arr =
array([[ 47,  25,  -4,   7,  -1,   7,  29, -31],
       [  1,  31,   3,   4,  21,  10,  13,  47],
       [ 26,   3,   5,  24,  13,  -9,  17, -34],
       [  3,  27,   2,   1,  22,   7,  11,  35],
       [ 52,  37,  -9,   0, -11,  13,  33, -29],
       [ 13,  -7,  16,  11,  21,  53,  -2,  -3]])
Rows and columns are numbered from 0.
The entry at row 2, column 2?
A: 5
The entry just right of the largest entry?
A: -2
The entry in the bottom-left corner: 13
The entry just right of 31: 3
The maximum?
A: 53
The entry directly above the largest entry is 13
The entry directly below 25?
A: 31
The entry in row 1 and column 0?
A: 1
The entry directly above the smallest entry -> 47
The entry in the top-left corner?
A: 47
The entry just left of 37 -> 52
The entry at row 0, column 2 is -4
The top-right entry?
A: -31
The entry in the bottom-right corner?
A: -3
The entry at row 0, column 1?
A: 25
The entry in row 2 and column 0: 26
The entry directly below 0: 11
The entry just left of -11 -> 0
The entry directly above 33 -> 11
The entry directly below the smallest entry -> 35
The entry just right of 37 -> -9
The entry just left of -1: 7

Read these off the table that follows. Rows and columns are numbered from 0.
1) Give the entry at row 1, column 2.
2) Give the entry in the top-right corner.
3) Give the top entry of the column that holds the smallest entry.
4) Give the entry at row 0, column 1.
5) Give the top-left entry.
6) Give the bottom-left entry.
7) Give the entry just right of 2.
[[-14  33 -44  36  46   2   7  38]
 [-21 -22  64 -29 -21 -30  17 -20]]
1) 64
2) 38
3) -44
4) 33
5) -14
6) -21
7) 7

a =
[[ -7.99  -8.51   9.42 -10.90  -7.60   8.52  -8.14]
 [-12.32 -15.42   5.99  -8.76  -7.14   6.14  -4.70]
 [  8.51   8.52   4.77  -0.81   6.87   5.40  -2.99]
 [  3.47   4.17   6.53  -3.97   5.83   7.13  -6.02]
 [ 18.71  17.95   7.17  -0.05  19.17   7.71  -5.56]
 [ -5.40  -5.64   6.66  -7.78  -7.24   7.81  -5.01]
 [  2.40   3.03   6.14  -3.71   2.53   5.76  -4.38]
 [-13.80 -14.23  12.88 -14.34  -9.74  11.74 -10.81]
 [ 24.90  24.18   9.19   0.17  26.23   9.58  -8.04]
 [  5.89   6.37   6.17  -2.54   5.52   5.44  -4.43]
 [-11.56 -13.21  12.36 -15.35  -8.75  12.35 -10.80]
 [-10.06  -9.94  12.03 -13.00  -7.00  12.03 -10.64]
 [-12.85 -12.47  13.67 -15.64  -8.43  14.25 -12.43]
 [  1.21   1.23   5.65  -4.26   1.88   6.13  -5.06]]
Rows and columns are numbered from 0.
Which number is the top entry of the column that holds the smallest entry?
Answer: -10.90
Which number is the entry directly below the largest entry?
Answer: 5.52
The entry in row 0 and column 2 -> 9.42
The top entry of the column that holds the largest entry is -7.60
The entry directly above the smallest entry: -13.00
Which number is the entry in the bottom-right corner?
Answer: -5.06
Which number is the entry at row 0, column 0?
Answer: -7.99
Which number is the entry just left of 5.65?
Answer: 1.23
The entry directly above 6.53 is 4.77
The entry just left of 2.53 is -3.71
The entry directly below the smallest entry -> -4.26
The entry at row 2, column 0 -> 8.51
Which number is the entry directly below -5.01?
Answer: -4.38
The entry in row 1 and column 0: -12.32
The entry directly above 6.13 -> 14.25
Which number is the entry directly above 19.17?
Answer: 5.83
Which number is the entry directly below 12.88?
Answer: 9.19
Which number is the entry directly below 4.77?
Answer: 6.53
The bottom-left entry -> 1.21
Which number is the bottom entry of the column that holds the largest entry?
Answer: 1.88
The entry at row 0, column 1 is -8.51
Which number is the entry directly above 6.87?
Answer: -7.14
Which number is the entry just left of the largest entry?
Answer: 0.17
The entry in the top-right corner: -8.14
The entry just left of the smallest entry is 13.67
The entry just left of 3.03 -> 2.40
Which number is the entry just left of 9.19?
Answer: 24.18
Which number is the entry just right of the smallest entry?
Answer: -8.43
The entry directly above the largest entry: -9.74
Which number is the entry just right of the largest entry?
Answer: 9.58

m =
[[4 8 4 8 3 4 4 4 4 6 5 5 4 6]
 [3 2 3 2 5 3 4 3 4 5 5 5 3 4]
 [5 4 5 4 8 4 4 4 6 3 5 3 4 4]
 [4 6 4 6 2 5 5 4 3 7 5 7 4 6]
 [3 4 4 3 4 7 8 5 6 5 5 5 5 4]
 [3 2 3 2 4 3 4 3 3 6 5 6 3 4]
 [4 6 4 6 8 5 6 5 7 3 4 3 5 4]
 [4 8 4 8 5 5 6 5 6 5 4 4 5 5]
 [3 3 3 3 4 3 3 3 4 4 4 3 3 3]
 [4 5 5 5 6 7 7 5 7 4 4 4 6 4]]
The last entry, reading row by row: 4
Which number is the first entry in reading order? 4
Which number is the entry in the top-right corner? 6
Which number is the fourth-last entry, reading row by row? 4
The bottom-left entry is 4
Which number is the 4th entry, reading row by row? 8
Which number is the 3rd entry on the main diagonal? 5
Which number is the 3rd entry from the end, reading row by row? 4
Which number is the 3rd entry in reading order? 4
The smallest entry in the last column: 3
Which number is the second entry from the end, reading row by row? 6
Which number is the smallest entry in the first row? 3
Which number is the 2nd entry in reading order? 8

Read these off the matrix that follows.
1) Read off the second entry from the end, reading row by row.
2) Read off the top entry of the column that holds the largest entry.
3) Read off the 1st entry, reading row by row.
4) Read off the entry in the top-right corner.
5) Read off the entry just right of the smallest entry.
6) Read off the entry directly above the smallest entry.
7) Read off the 4th entry, reading row by row.
8) Read off the entry directly below the smallest entry.
[[ 0.03  0.02 -0.14  0.02  0.00 -0.03  0.01]
 [-0.11  0.08 -0.03  0.02 -0.07  0.17 -0.18]
 [ 0.14  0.11 -0.21  0.01  0.05 -0.05  0.09]
 [-0.07 -0.06 -0.18 -0.03 -0.12  0.00 -0.11]]
1) 0.00
2) -0.03
3) 0.03
4) 0.01
5) 0.01
6) -0.03
7) 0.02
8) -0.18
